These are the activations of a small network on made-up records, seen along a few directions, one row for each record.
After each row come some of the record's fields: F, G, L, D, C, Z.
Other fields move the rows too, some of them a lot.
In the rows, zero is written as 500.
Random noise pushes rows far along 22 fixed directions. That doesn't count. These rows show it; they differ only by the noise:
339, 485, 394, 88, 423, 363, 487, 524, 503, 331, 686, 424, 394, 728, 563, 329, 395, 606, 238, 497, 466, 933, 599, 585, 431, 625, 584, 494, 435, 550, 300, 737, 543, 527, 679, 647, 630, 519, 748, 411, 215
455, 758, 447, 232, 517, 570, 401, 540, 536, 663, 451, 316, 94, 403, 207, 526, 305, 607, 191, 460, 565, 604, 506, 717, 483, 716, 563, 589, 559, 602, 344, 647, 556, 407, 678, 586, 536, 657, 384, 354, 511
544, 575, 514, 393, 263, 471, 405, 628, 489, 513, 344, 413, 391, 616, 479, 428, 322, 298, 382, 511, 638, 366, 423, 388, 401, 478, 249, 634, 579, 164, 553, 836, 559, 285, 279, 410, 399, 386, 423, 445, 432
644, 383, 314, 601, 588, 339, 548, 591, 578, 467, 479, 557, 558, 592, 510, 449, 457, 264, 540, 431, 314, 343, 470, 425, 433, 617, 424, 225, 491, 392, 618, 425, 438, 382, 686, 702, 594, 549, 561, 639, 550
422, 285, 475, 378, 561, 422, 322, 414, 488, 264, 546, 483, 493, 517, 525, 572, 480, 661, 578, 639, 531, 421, 526, 538, 210, 424, 496, 394, 275, 441, 579, 342, 774, 647, 659, 490, 678, 633, 740, 577, 431
474, 593, 581, 517, 417, 666, 312, 513, 353, 756, 319, 653, 358, 283, 259, 535, 309, 542, 549, 530, 467, 221, 330, 502, 527, 582, 587, 687, 646, 509, 341, 423, 457, 518, 503, 543, 550, 539, 332, 493, 472
502, 529, 678, 259, 470, 562, 463, 512, 588, 516, 592, 447, 391, 586, 405, 589, 416, 630, 577, 621, 592, 588, 518, 535, 519, 422, 570, 799, 524, 411, 615, 530, 495, 320, 335, 336, 437, 427, 393, 437, 519
638, 585, 570, 595, 445, 433, 662, 271, 312, 487, 312, 396, 328, 326, 493, 690, 737, 368, 879, 497, 529, 656, 184, 671, 199, 514, 485, 590, 721, 452, 565, 426, 157, 428, 531, 440, 459, 697, 526, 411, 557
415, 667, 622, 555, 520, 254, 545, 357, 639, 519, 363, 478, 303, 524, 245, 401, 376, 351, 285, 610, 611, 461, 505, 406, 575, 927, 513, 411, 511, 476, 467, 555, 468, 497, 323, 496, 608, 566, 296, 404, 336
605, 330, 586, 419, 907, 648, 545, 439, 364, 686, 594, 324, 485, 569, 422, 549, 517, 686, 546, 455, 401, 471, 266, 556, 620, 462, 328, 721, 536, 515, 408, 598, 561, 616, 679, 331, 263, 285, 823, 393, 513
574, 606, 414, 520, 734, 450, 511, 596, 504, 310, 637, 587, 555, 429, 461, 500, 592, 461, 376, 488, 500, 731, 654, 583, 781, 440, 555, 368, 286, 635, 567, 324, 530, 621, 694, 511, 518, 646, 406, 459, 712
363, 282, 637, 586, 439, 585, 531, 498, 611, 610, 463, 562, 632, 538, 551, 528, 328, 604, 761, 632, 435, 206, 355, 348, 582, 591, 707, 651, 543, 572, 252, 354, 382, 469, 536, 543, 595, 471, 588, 627, 193
508, 629, 380, 387, 553, 589, 597, 561, 476, 566, 450, 432, 466, 535, 517, 556, 476, 304, 360, 604, 483, 689, 573, 500, 575, 619, 383, 652, 485, 678, 390, 697, 561, 453, 595, 529, 503, 436, 358, 394, 457
710, 509, 768, 321, 306, 609, 558, 624, 309, 618, 694, 738, 392, 719, 352, 473, 538, 332, 680, 201, 398, 448, 407, 356, 398, 388, 480, 591, 522, 371, 621, 463, 383, 260, 421, 516, 266, 612, 669, 832, 577
460, 477, 474, 734, 207, 532, 565, 375, 372, 315, 438, 424, 665, 617, 616, 29, 381, 556, 521, 449, 409, 282, 692, 480, 597, 663, 587, 690, 399, 508, 371, 641, 352, 450, 426, 337, 594, 555, 533, 754, 516
730, 371, 617, 577, 467, 525, 455, 654, 440, 444, 565, 681, 607, 599, 516, 680, 586, 379, 516, 512, 306, 250, 595, 231, 352, 309, 563, 492, 393, 472, 864, 342, 629, 447, 537, 522, 261, 512, 512, 475, 547
436, 601, 525, 494, 374, 515, 431, 564, 464, 519, 378, 618, 262, 472, 376, 344, 393, 500, 593, 480, 669, 599, 450, 743, 570, 547, 307, 458, 423, 395, 402, 766, 487, 214, 366, 395, 727, 592, 241, 753, 614
555, 742, 498, 412, 703, 545, 355, 330, 315, 695, 578, 492, 442, 351, 352, 414, 456, 407, 451, 449, 632, 485, 605, 610, 582, 579, 346, 522, 483, 373, 555, 364, 650, 737, 379, 428, 680, 467, 488, 617, 839
662, 425, 487, 372, 477, 513, 585, 369, 321, 493, 607, 571, 588, 602, 694, 562, 780, 353, 413, 424, 448, 597, 673, 595, 375, 337, 369, 714, 498, 353, 588, 651, 562, 557, 296, 584, 532, 438, 585, 403, 384
542, 600, 658, 520, 505, 598, 515, 386, 348, 744, 400, 566, 363, 542, 411, 764, 588, 372, 465, 819, 256, 571, 324, 447, 376, 602, 474, 526, 560, 522, 524, 446, 514, 376, 531, 453, 508, 576, 471, 480, 456
464, 383, 356, 501, 573, 431, 551, 377, 656, 422, 535, 512, 486, 533, 412, 360, 644, 636, 592, 510, 506, 567, 428, 726, 584, 503, 454, 533, 605, 409, 466, 543, 316, 439, 363, 518, 540, 510, 365, 527, 554
581, 394, 560, 527, 565, 204, 673, 522, 580, 237, 463, 581, 533, 704, 404, 434, 659, 372, 499, 618, 491, 784, 404, 568, 604, 624, 364, 405, 306, 478, 552, 630, 267, 396, 508, 500, 399, 568, 407, 408, 335
385, 533, 612, 471, 299, 457, 366, 672, 516, 483, 445, 676, 550, 477, 506, 582, 318, 532, 419, 576, 511, 537, 558, 595, 529, 529, 343, 602, 166, 805, 682, 966, 628, 647, 515, 340, 426, 400, 443, 422, 504
511, 603, 791, 329, 400, 372, 405, 264, 315, 410, 479, 559, 473, 531, 197, 395, 497, 523, 632, 797, 614, 591, 603, 340, 324, 736, 749, 764, 474, 490, 582, 153, 374, 649, 303, 459, 463, 513, 285, 374, 377

588, 428, 523, 493, 589, 631, 513, 526, 423, 482, 416, 292, 458, 603, 422, 339, 406, 680, 426, 543, 505, 453, 653, 540, 582, 555, 492, 767, 426, 565, 416, 677, 552, 319, 529, 392, 378, 354, 339, 413, 473 -> F is f1, G is g1, L is l1, D is d2, C is c1, Z is z1
615, 397, 686, 397, 736, 564, 652, 549, 557, 627, 597, 543, 401, 642, 596, 746, 603, 410, 518, 515, 564, 590, 613, 355, 517, 375, 481, 537, 554, 385, 553, 504, 725, 211, 298, 519, 566, 323, 388, 444, 304 -> F is f2, G is g1, L is l2, D is d1, C is c1, Z is z1
499, 477, 553, 348, 476, 528, 437, 287, 332, 303, 440, 724, 486, 428, 297, 588, 725, 480, 371, 570, 524, 500, 430, 638, 469, 393, 355, 726, 391, 406, 453, 440, 597, 707, 327, 438, 532, 688, 436, 411, 347 -> F is f1, G is g2, L is l2, D is d1, C is c2, Z is z1
488, 416, 636, 788, 640, 535, 526, 334, 245, 464, 375, 584, 498, 379, 544, 414, 654, 584, 770, 516, 517, 514, 272, 569, 616, 428, 434, 424, 542, 386, 348, 409, 419, 526, 428, 282, 633, 546, 523, 616, 519 -> F is f1, G is g1, L is l2, D is d1, C is c1, Z is z2
693, 455, 358, 338, 558, 445, 402, 627, 589, 405, 364, 586, 513, 386, 373, 525, 266, 472, 306, 431, 406, 308, 671, 768, 722, 531, 585, 802, 430, 306, 522, 521, 383, 328, 558, 701, 771, 536, 201, 272, 378 -> F is f1, G is g1, L is l1, D is d1, C is c1, Z is z1
454, 582, 367, 349, 628, 431, 489, 665, 602, 494, 607, 511, 306, 437, 388, 420, 544, 438, 413, 210, 796, 647, 587, 402, 504, 487, 493, 320, 647, 592, 421, 543, 619, 601, 482, 725, 356, 456, 359, 366, 508 -> F is f1, G is g1, L is l1, D is d1, C is c1, Z is z2
484, 601, 152, 499, 462, 480, 428, 690, 611, 521, 308, 425, 464, 415, 310, 444, 565, 397, 315, 615, 584, 584, 379, 568, 498, 566, 352, 362, 593, 556, 333, 544, 389, 519, 651, 760, 294, 537, 184, 308, 514 -> F is f2, G is g2, L is l2, D is d2, C is c2, Z is z2
404, 487, 519, 411, 586, 636, 454, 442, 434, 729, 637, 536, 149, 479, 631, 655, 619, 555, 568, 352, 554, 588, 347, 538, 297, 308, 441, 210, 736, 265, 374, 488, 779, 335, 443, 538, 760, 597, 735, 729, 526 -> F is f2, G is g2, L is l1, D is d1, C is c1, Z is z2
352, 409, 542, 510, 616, 515, 549, 466, 523, 643, 639, 367, 468, 532, 508, 319, 591, 878, 513, 354, 626, 683, 504, 684, 547, 591, 515, 410, 474, 756, 263, 714, 485, 682, 569, 514, 384, 365, 645, 492, 431 -> F is f2, G is g1, L is l2, D is d1, C is c2, Z is z1
565, 420, 898, 504, 470, 513, 445, 477, 303, 446, 548, 495, 619, 589, 403, 397, 512, 621, 541, 510, 657, 336, 645, 204, 471, 487, 640, 720, 349, 511, 553, 371, 584, 707, 340, 343, 219, 368, 542, 385, 313 -> F is f2, G is g1, L is l2, D is d1, C is c1, Z is z2
465, 492, 593, 374, 594, 484, 400, 619, 855, 854, 560, 287, 370, 609, 371, 619, 218, 719, 473, 656, 480, 383, 462, 400, 460, 621, 657, 423, 717, 384, 653, 465, 523, 212, 439, 543, 443, 229, 408, 394, 509 -> F is f2, G is g2, L is l2, D is d1, C is c2, Z is z1
484, 456, 760, 541, 523, 617, 619, 383, 441, 538, 570, 586, 453, 619, 555, 468, 530, 528, 625, 482, 636, 453, 658, 490, 553, 473, 394, 609, 329, 487, 490, 579, 724, 328, 223, 231, 660, 455, 482, 825, 507 -> F is f1, G is g1, L is l2, D is d2, C is c1, Z is z1
459, 535, 716, 583, 446, 448, 452, 463, 594, 670, 549, 171, 466, 536, 541, 546, 344, 713, 588, 667, 569, 437, 574, 599, 319, 720, 694, 334, 253, 603, 526, 340, 470, 481, 741, 476, 561, 653, 725, 646, 549 -> F is f2, G is g2, L is l1, D is d1, C is c2, Z is z2
393, 477, 250, 439, 535, 627, 596, 322, 764, 400, 629, 309, 597, 565, 708, 662, 731, 323, 412, 645, 591, 398, 595, 502, 450, 363, 441, 464, 509, 318, 347, 196, 683, 530, 422, 609, 705, 787, 634, 702, 474 -> F is f1, G is g1, L is l1, D is d1, C is c2, Z is z2
374, 595, 426, 325, 351, 684, 469, 512, 531, 522, 628, 401, 574, 548, 606, 502, 467, 507, 317, 525, 471, 532, 593, 408, 578, 417, 632, 662, 573, 554, 324, 446, 551, 585, 484, 550, 464, 556, 594, 506, 442 -> F is f2, G is g1, L is l1, D is d2, C is c1, Z is z2
529, 614, 262, 641, 611, 453, 725, 679, 584, 381, 418, 469, 375, 418, 570, 434, 567, 486, 520, 451, 425, 935, 545, 545, 718, 575, 730, 390, 719, 784, 393, 605, 238, 214, 736, 624, 479, 476, 114, 252, 531 -> F is f1, G is g2, L is l1, D is d1, C is c1, Z is z1
352, 366, 421, 464, 441, 549, 403, 611, 576, 405, 604, 816, 570, 454, 616, 499, 490, 685, 674, 525, 429, 645, 458, 566, 658, 238, 590, 519, 577, 536, 510, 555, 469, 456, 419, 491, 622, 396, 385, 549, 548 -> F is f2, G is g2, L is l1, D is d2, C is c1, Z is z2
525, 667, 524, 529, 313, 434, 270, 629, 269, 655, 554, 880, 731, 608, 332, 280, 606, 312, 145, 552, 344, 599, 450, 428, 697, 494, 223, 249, 301, 440, 548, 586, 455, 806, 373, 589, 238, 447, 484, 592, 647 -> F is f2, G is g2, L is l1, D is d2, C is c1, Z is z1
456, 555, 402, 695, 358, 515, 574, 464, 643, 563, 395, 415, 636, 473, 497, 443, 455, 555, 540, 678, 305, 404, 481, 528, 557, 692, 742, 481, 582, 609, 407, 297, 184, 378, 619, 597, 548, 604, 371, 567, 514 -> F is f2, G is g1, L is l2, D is d1, C is c2, Z is z1
483, 502, 470, 444, 766, 518, 573, 419, 694, 350, 621, 534, 261, 457, 231, 426, 476, 632, 588, 300, 597, 507, 584, 710, 657, 550, 471, 475, 408, 592, 599, 463, 594, 372, 478, 346, 655, 659, 360, 737, 802 -> F is f1, G is g1, L is l2, D is d2, C is c2, Z is z2
439, 488, 499, 550, 518, 865, 659, 403, 487, 776, 577, 531, 459, 564, 709, 624, 533, 451, 657, 508, 338, 421, 563, 360, 494, 405, 456, 720, 747, 640, 500, 669, 718, 291, 298, 309, 587, 291, 464, 719, 625 -> F is f1, G is g1, L is l2, D is d2, C is c1, Z is z2
337, 569, 245, 327, 578, 752, 445, 380, 525, 518, 608, 263, 392, 336, 549, 694, 634, 505, 575, 525, 627, 464, 396, 326, 193, 349, 554, 474, 800, 563, 354, 146, 763, 744, 646, 550, 426, 628, 699, 508, 621 -> F is f2, G is g1, L is l1, D is d1, C is c2, Z is z2
629, 483, 664, 452, 628, 354, 623, 302, 429, 275, 543, 509, 588, 643, 416, 476, 628, 318, 727, 712, 566, 655, 631, 348, 444, 606, 536, 562, 363, 420, 666, 143, 431, 483, 381, 428, 564, 548, 405, 578, 510 -> F is f2, G is g2, L is l1, D is d2, C is c1, Z is z2
661, 437, 604, 412, 414, 560, 688, 652, 518, 266, 488, 257, 331, 661, 542, 550, 460, 299, 561, 287, 713, 311, 653, 114, 200, 454, 548, 635, 498, 490, 568, 500, 698, 235, 564, 463, 223, 585, 567, 472, 304 -> F is f1, G is g1, L is l2, D is d1, C is c2, Z is z2
536, 589, 476, 401, 269, 606, 391, 553, 402, 433, 503, 512, 258, 502, 445, 432, 593, 538, 267, 426, 545, 469, 649, 471, 353, 368, 709, 514, 631, 285, 366, 405, 583, 304, 418, 672, 521, 759, 348, 463, 386 -> F is f2, G is g1, L is l1, D is d1, C is c1, Z is z2
588, 484, 733, 372, 674, 524, 295, 526, 405, 477, 314, 512, 363, 288, 184, 662, 195, 662, 689, 562, 615, 304, 395, 659, 514, 533, 424, 817, 304, 509, 692, 512, 591, 536, 584, 239, 548, 446, 372, 357, 581 -> F is f1, G is g2, L is l2, D is d1, C is c2, Z is z2
270, 783, 399, 503, 643, 597, 452, 776, 781, 605, 539, 578, 294, 209, 584, 885, 162, 400, 461, 440, 551, 568, 460, 300, 663, 463, 567, 237, 612, 868, 670, 576, 849, 495, 691, 352, 624, 435, 420, 470, 787 -> F is f2, G is g1, L is l1, D is d1, C is c1, Z is z1
497, 490, 498, 510, 588, 589, 599, 411, 719, 715, 506, 394, 538, 557, 437, 594, 618, 523, 687, 760, 549, 485, 683, 440, 382, 646, 595, 508, 594, 605, 578, 272, 510, 316, 315, 580, 555, 372, 134, 577, 546 -> F is f2, G is g1, L is l2, D is d1, C is c1, Z is z1

Which values does each new row have?
498, 506, 236, 374, 446, 555, 598, 348, 481, 419, 568, 592, 506, 480, 515, 453, 666, 301, 378, 292, 404, 443, 624, 485, 378, 514, 496, 549, 651, 526, 411, 409, 550, 613, 458, 746, 629, 653, 540, 581, 441 -> F is f2, G is g1, L is l2, D is d2, C is c2, Z is z2
551, 380, 614, 467, 599, 485, 666, 432, 627, 421, 675, 766, 539, 730, 468, 559, 696, 423, 389, 499, 394, 499, 709, 284, 580, 416, 473, 536, 468, 522, 732, 518, 698, 387, 170, 445, 429, 379, 355, 554, 435 -> F is f2, G is g2, L is l2, D is d2, C is c1, Z is z1
648, 526, 461, 491, 563, 455, 612, 569, 585, 298, 552, 290, 357, 527, 437, 391, 426, 589, 341, 228, 449, 453, 608, 472, 587, 493, 676, 617, 611, 496, 627, 579, 427, 343, 597, 434, 301, 537, 500, 303, 580 -> F is f2, G is g1, L is l2, D is d2, C is c1, Z is z2
508, 477, 530, 717, 756, 565, 585, 520, 557, 794, 311, 247, 659, 419, 416, 565, 423, 471, 745, 761, 521, 408, 129, 512, 748, 704, 401, 523, 523, 607, 222, 319, 203, 565, 761, 470, 334, 406, 523, 468, 511 -> F is f1, G is g2, L is l1, D is d2, C is c1, Z is z2
422, 607, 632, 639, 391, 615, 557, 426, 373, 518, 532, 566, 403, 524, 555, 303, 458, 665, 374, 419, 401, 528, 529, 484, 743, 487, 693, 574, 602, 454, 321, 555, 450, 332, 385, 320, 589, 543, 507, 595, 479 -> F is f1, G is g2, L is l2, D is d1, C is c2, Z is z1
518, 375, 411, 335, 534, 415, 411, 626, 698, 237, 581, 375, 517, 515, 486, 541, 438, 613, 623, 516, 679, 432, 533, 332, 356, 285, 561, 633, 596, 392, 773, 421, 591, 507, 473, 431, 243, 327, 436, 271, 577 -> F is f2, G is g2, L is l1, D is d1, C is c2, Z is z2
430, 465, 453, 416, 585, 419, 522, 444, 604, 274, 647, 561, 497, 522, 626, 505, 372, 584, 586, 523, 407, 602, 554, 400, 562, 409, 722, 494, 606, 421, 643, 328, 548, 410, 499, 392, 718, 442, 600, 529, 563 -> F is f1, G is g2, L is l2, D is d2, C is c1, Z is z1
542, 488, 658, 570, 689, 460, 531, 557, 576, 562, 611, 591, 482, 633, 426, 456, 499, 478, 325, 525, 438, 473, 595, 302, 734, 569, 612, 349, 491, 424, 533, 378, 574, 407, 399, 498, 518, 437, 402, 482, 445 -> F is f1, G is g1, L is l2, D is d2, C is c2, Z is z2
550, 531, 440, 458, 374, 581, 363, 419, 281, 699, 447, 588, 543, 549, 640, 587, 247, 325, 252, 660, 44, 226, 546, 297, 325, 608, 568, 578, 633, 294, 575, 466, 682, 471, 590, 553, 810, 412, 739, 503, 393 -> F is f2, G is g2, L is l2, D is d1, C is c2, Z is z2
402, 445, 296, 427, 473, 313, 446, 342, 617, 454, 595, 309, 455, 627, 554, 328, 625, 559, 455, 542, 564, 584, 632, 340, 88, 604, 507, 228, 721, 431, 676, 511, 647, 615, 347, 600, 439, 320, 518, 432, 557 -> F is f2, G is g1, L is l1, D is d2, C is c1, Z is z1
355, 629, 441, 478, 491, 543, 358, 380, 699, 579, 408, 467, 367, 274, 151, 633, 523, 584, 531, 554, 603, 316, 227, 588, 430, 539, 422, 486, 655, 529, 578, 363, 470, 697, 391, 421, 359, 652, 363, 472, 723 -> F is f2, G is g1, L is l2, D is d1, C is c2, Z is z2
640, 616, 386, 584, 384, 673, 629, 774, 448, 731, 454, 414, 802, 606, 657, 472, 428, 209, 518, 552, 364, 515, 386, 367, 736, 483, 418, 601, 534, 532, 299, 491, 199, 361, 706, 597, 271, 372, 542, 601, 547 -> F is f2, G is g1, L is l2, D is d2, C is c1, Z is z1
567, 534, 571, 354, 386, 607, 548, 630, 647, 506, 519, 329, 512, 521, 477, 618, 378, 388, 780, 386, 746, 386, 599, 631, 393, 492, 338, 644, 207, 637, 626, 545, 506, 368, 571, 432, 451, 652, 501, 794, 687 -> F is f1, G is g2, L is l1, D is d1, C is c1, Z is z2
587, 649, 210, 534, 427, 841, 411, 445, 269, 613, 356, 295, 567, 278, 551, 649, 545, 488, 424, 534, 285, 338, 324, 684, 430, 317, 389, 757, 626, 518, 405, 449, 463, 613, 792, 444, 364, 637, 653, 449, 786 -> F is f1, G is g2, L is l1, D is d1, C is c2, Z is z1
